A small network was shown many inputs. Here are its activations along a few directions, one row for each input.
Each table varies a few parts of the input and shows all the possible inputs, shuffled.
A made-up example of a description, with smaller parts first: values(3) and (point or line(9) or (line(4) and ring(5))).
Shared parts are said once, and a part with two or three values counts as separate values.

Other details of the inputs shift rows strongly along two fixed directions, in all tables alike. That doesn't count.

Table:
row 1: -.03, .07, -.01, -.14, .09, -.15, -.12, .13, -.17, .10, -.01, -.03, .09
row 2: .33, -.23, .00, .53, .27, .53, -.21, -.40, .71, .33, .17, -.20, -.30
row 3: -.11, .19, .03, -.11, .07, -.02, .02, .04, -.08, .05, .09, .07, -.09
row 4: -.04, .00, -.05, .01, -.04, -.08, -.15, .08, -.25, -.08, .01, .04, .04
row 5: .02, -.12, .01, -.03, .04, -.01, .11, .01, .02, -.10, .10, .14, -.09
row 6: -.08, .13, .11, .00, -.06, .00, -.19, .09, -.05, -.10, -.05, .03, .03
row 7: -.67, -.17, -.29, .03, -.11, .11, .19, -.04, .00, -.07, .01, -.37, .00
row 8: -.11, .02, -.01, -.17, .02, .06, .24, .03, -.14, -.01, .08, -.12, .15
row 9: .23, -.03, .11, -.17, .09, -.09, -.03, .11, .08, .02, .01, .17, -.01
row 10: -.03, .02, -.08, .01, -.01, .07, -.11, -.08, -.18, -.08, -.09, .08, .08
row 11: .23, -.05, .05, .14, .12, .03, -.41, .04, .18, .09, .05, -.04, -.07
row 12: -.09, -.10, .00, .05, -.07, -.05, .05, -.13, -.11, -.12, -.15, .10, .06
row 13: .07, .02, .20, .22, -.06, .18, -.15, -.03, .24, .02, -.02, -.11, -.01
row 14: -.03, -.09, -.07, .01, -.23, -.11, .03, .00, .01, -.13, -.04, .15, -.02
row 15: -.06, -.01, .16, .08, -.15, -.08, .02, .01, -.04, -.16, -.05, .18, -.09
row 16: .01, -.05, -.02, -.04, .00, .10, -.14, .08, -.08, -.17, .06, .04, .00
row 17: -.68, -.22, -.03, .04, -.04, .03, .25, .02, -.07, .07, -.15, -.64, .24
row 18: -.07, -.07, -.02, -.05, -.20, -.16, -.01, .04, .07, -.11, -.10, .04, .08
row 19: -.59, -.19, -.18, .10, .02, -.10, .38, .09, -.15, -.16, -.22, -.66, -.17
row 20: .01, .07, .01, -.05, .03, .04, .07, -.08, -.09, .11, -.13, -.07, .25
row 21: -.02, .02, .00, -.22, .11, .02, -.07, .15, -.05, -.01, .01, -.04, .07
row 22: -.06, .10, -.08, -.15, .12, -.15, -.01, .06, -.22, .11, .10, .01, .01
row 23: .23, .11, -.12, -.06, -.16, -.04, -.20, .05, -.09, -.06, .05, .28, -.01
row 24: -.59, -.19, -.21, .12, -.19, .17, .33, -.10, .04, -.02, -.01, -.43, .08
row 25: .07, .06, -.03, -.03, -.22, -.01, -.04, .04, .00, -.04, -.05, -.02, .20
row 26: -.06, .08, -.13, -.18, -.05, -.06, -.07, .11, .01, .08, -.02, -.01, .07
row 27: -.01, .03, -.04, -.20, -.12, -.22, .08, .08, .01, .03, -.07, .13, .07
row 28: -.08, .03, -.06, -.21, .14, .04, .03, .05, -.06, .00, .13, -.04, -.02
row 29: -.12, .06, .17, -.08, -.02, -.14, .08, .08, .02, .01, -.09, .08, -.02
row 30: -.04, .08, .13, .12, -.18, .09, .03, .00, -.11, -.11, -.02, .04, .05
row 31: .17, -.15, -.05, .28, -.12, .27, -.14, -.13, .37, .08, .07, -.11, -.11
row 32: .33, .09, .17, .13, .20, .18, -.37, .00, .44, .24, .11, .07, -.27
row 33: .26, .06, -.09, -.04, -.11, -.15, .03, -.01, .02, .00, .11, .37, -.10
row 34: .09, .05, .08, .01, -.08, -.10, -.09, .09, -.19, -.02, -.06, -.04, .23
row 35: .25, .23, .19, -.02, -.01, .01, -.04, .07, .02, .12, .00, .15, .07
row 36: .05, .18, .01, .04, .02, -.09, .19, .14, -.09, -.15, -.13, -.06, -.29
row 37: .24, .00, .06, -.17, .13, -.08, .05, .02, .07, .03, .14, .21, -.10
row 38: .01, -.02, -.04, .02, .04, -.06, .12, -.15, -.08, -.02, -.03, .18, .00
row 39: .24, .02, .06, -.07, .13, -.23, .00, .00, -.01, .16, .11, .21, -.11
row 40: .34, .05, .13, -.04, -.01, .08, -.15, .09, .02, -.09, .03, .08, .16
row 41: -.75, -.30, -.01, -.02, -.02, -.15, .26, .03, -.03, .00, -.18, -.51, .11
row 42: .01, .08, -.03, -.11, .13, .02, -.11, -.04, -.05, .11, -.09, .01, .11
row 43: .03, .01, .06, -.14, .02, .07, .08, .10, -.04, .01, -.01, -.11, .20
row 44: .08, .07, -.02, -.02, .06, .03, -.23, -.05, -.05, -.02, -.11, .05, .14
row 45: .10, .07, -.09, -.06, -.10, -.02, -.24, .07, .06, -.03, -.01, .07, .06
row 46: -.02, .15, .08, .09, -.08, .07, .14, -.02, -.12, -.02, .07, .09, .01
row 47: .03, -.03, .06, .00, -.01, -.10, -.06, -.09, -.01, -.07, -.17, .09, .13
row 48: .21, .06, .01, -.09, .13, -.11, .05, -.15, .01, .12, .01, .24, -.02
row 49: .03, -.09, .05, .03, -.10, -.21, -.02, .04, -.18, -.10, -.04, .16, .01
row 50: -.09, .16, .09, -.02, -.02, .04, .19, -.02, -.08, .08, .06, -.02, .03
row 51: .00, .02, -.04, .08, -.02, -.02, .12, .00, -.20, .05, .08, -.01, .07
row 52: -.11, -.01, -.10, -.11, .06, .08, .03, .07, -.14, -.11, .12, .03, -.01
row 53: -.11, .01, .20, .03, -.12, -.12, -.02, .05, .02, -.15, -.11, .07, .02
row 54: .01, -.01, -.08, -.11, -.04, -.14, .13, -.04, .12, .10, .07, .12, -.09
row 55: .37, -.24, -.14, .46, .22, .32, -.16, -.13, .88, .20, .06, -.39, -.70
row 56: -.41, -.58, -.02, .55, .20, .30, -.01, -.26, .73, .19, .11, -.59, -.42
row 57: .06, .09, -.13, .01, .10, -.08, .20, -.01, -.15, -.10, -.21, -.13, -.14
row 58: .29, -.05, .15, -.07, .01, -.08, -.16, .09, .09, -.13, .00, .21, .01
row 59: .06, -.05, .10, -.02, -.04, -.26, -.09, .09, -.10, -.07, -.08, .10, .09
row 60: -.17, .07, .05, .04, -.11, .05, -.09, .05, -.14, -.14, -.01, .05, -.04
row 61: .09, .04, -.01, .08, -.07, .10, .00, -.14, -.15, -.04, -.08, .06, .18
row 62: -.20, .06, .11, -.07, .00, -.13, .20, .00, -.01, .01, .02, .07, -.09
row 63: -.02, .01, -.10, -.09, .06, -.06, .25, .17, -.14, -.23, -.11, -.22, -.19
row 64: .42, .04, .02, .15, .22, .22, -.09, -.26, .30, .31, .12, .04, -.08
row 65: .07, .10, .00, -.08, .05, -.11, .12, .02, -.22, .15, .09, .00, .11
row 66: .35, .20, -.02, -.15, -.10, -.07, -.03, .08, -.01, .14, .01, .20, .16
row 67: -.13, .05, -.15, .00, .08, .07, .03, -.11, -.17, -.01, -.01, .05, .04
row 68: .00, -.07, .04, .00, -.11, .13, .05, .04, -.13, -.17, .01, -.04, .14
row 69: .11, -.32, .09, .21, .05, .19, -.14, -.07, .40, -.07, .07, -.03, -.23
row 70: .00, .04, .03, .03, -.05, .06, -.02, -.09, -.10, -.03, -.16, -.07, .28
row 71: .17, .16, -.15, -.18, .02, -.06, -.07, .02, .02, .14, .15, .18, -.07
row 72: .35, .23, -.08, -.15, -.06, -.06, .06, .01, -.04, .16, .13, .25, .06
row 73: -.13, .14, .00, .02, .00, .04, .00, .03, -.12, -.05, .09, .11, -.10
row 74: -.05, .05, -.11, -.03, .06, -.10, -.03, .06, -.26, .01, .10, .09, -.01
row 75: -.52, -.26, -.03, .19, -.15, .10, .15, -.05, -.12, -.08, -.09, -.47, .13
row 76: .02, -.01, -.08, .05, .24, .16, -.10, -.20, .19, .20, .07, -.08, -.11
row 77: -.14, .03, .09, .05, -.06, -.07, .16, -.01, -.04, -.08, .04, .17, -.12
row 78: .08, .01, -.01, -.03, .00, .12, .14, .02, -.12, -.06, .12, .05, .08
row 79: .10, -.01, .03, -.09, .06, .06, -.24, .13, .02, -.13, .02, .01, .06
row 80: .20, .03, .06, -.08, .10, -.11, -.04, -.08, .06, .11, -.11, .18, .05
Each input here is: values(5) and (point or (values(3) and ring(5))).
Changing only the values(5) part turns row 14 into row 15. The same change can be made to row 27. Which row results?
> row 29
Changing only the values(5) part turns row 42 into row 1. The same change can be made to row 61. Which row results?
> row 75
Changing only the values(5) part turns row 46 into row 51. The same change can be made to row 73. Which row results?
> row 74
Change only the ring(5) part in row 78. List by row number the other rows that result.
> row 8, row 40, row 43, row 68
Change only the values(5) part in row 40. List by row number the other rows that result.
> row 13, row 25, row 34, row 70

Table:
row 81: .65, .08, .23, .06, .01, -.16, -.26, .03, .18, .01, -.03, .42, -.11
row 82: -.47, .06, -.14, -.13, -.22, -.01, .18, -.04, -.43, -.11, -.05, -.05, .39
row 83: -.51, -.33, -.11, .20, .06, .03, .29, -.08, .40, -.02, .06, -.36, -.54
row 84: -.36, .17, -.09, -.26, -.07, -.09, .13, .20, -.57, -.23, -.11, -.13, .29
row 85: -.41, .04, -.01, -.10, -.27, -.12, .18, .14, -.49, -.38, -.16, -.01, .17
row 86: -.48, -.05, -.10, -.09, -.02, .00, .23, .11, -.25, -.13, -.17, -.48, .14
row 87: .45, .32, -.10, -.36, .23, -.33, .07, .20, -.18, .12, .18, .45, -.25
row 88: .39, .12, .17, -.12, -.16, -.22, -.21, .10, -.10, -.11, -.03, .52, .14
row 89: .31, -.06, .12, .17, .11, .11, -.04, -.19, .32, .26, .03, .01, -.04
row 90: -.33, -.20, -.08, .33, .04, .41, .06, -.23, .27, .08, .05, -.45, -.08
row 91: .61, .10, .02, .20, .13, .18, -.11, -.14, .19, .18, .10, .15, -.13
row 92: -.50, .02, -.11, -.25, -.12, -.07, .01, .15, -.39, -.14, -.08, -.15, .35
row 93: .69, .20, .15, -.16, .12, -.10, -.42, .08, .09, .17, .11, .43, .09
row 94: -.55, -.10, -.01, -.15, -.02, -.12, .19, .09, -.16, -.05, -.24, -.43, .26
row 95: -.11, -.36, -.14, .42, .37, .39, .12, -.36, .90, .42, .28, -.43, -.66
row 96: -.09, -.05, .03, .01, -.20, -.02, -.15, .04, -.09, -.19, -.01, .16, .08
row 97: .63, .27, .09, -.09, -.12, -.24, -.07, .18, -.32, -.20, -.04, .52, -.02
row 98: .07, -.24, .08, .32, .11, .36, -.20, -.29, .64, .30, .12, -.18, -.08
What do these inputs look like to the network?
> values(3) and (point or ring(5))
Changing only the values(3) part turns row 84 into row 90. The same change can be made to row 94. Which row results?
> row 89
Change only the values(3) part in row 92. List by row number the other rows that result.
> row 82, row 96
Which other rows agree with row 81 in the values(3) part? List them by row number.
> row 83, row 85, row 88, row 96, row 97
Change only the values(3) part in row 98. List by row number the other rows that result.
> row 88, row 93
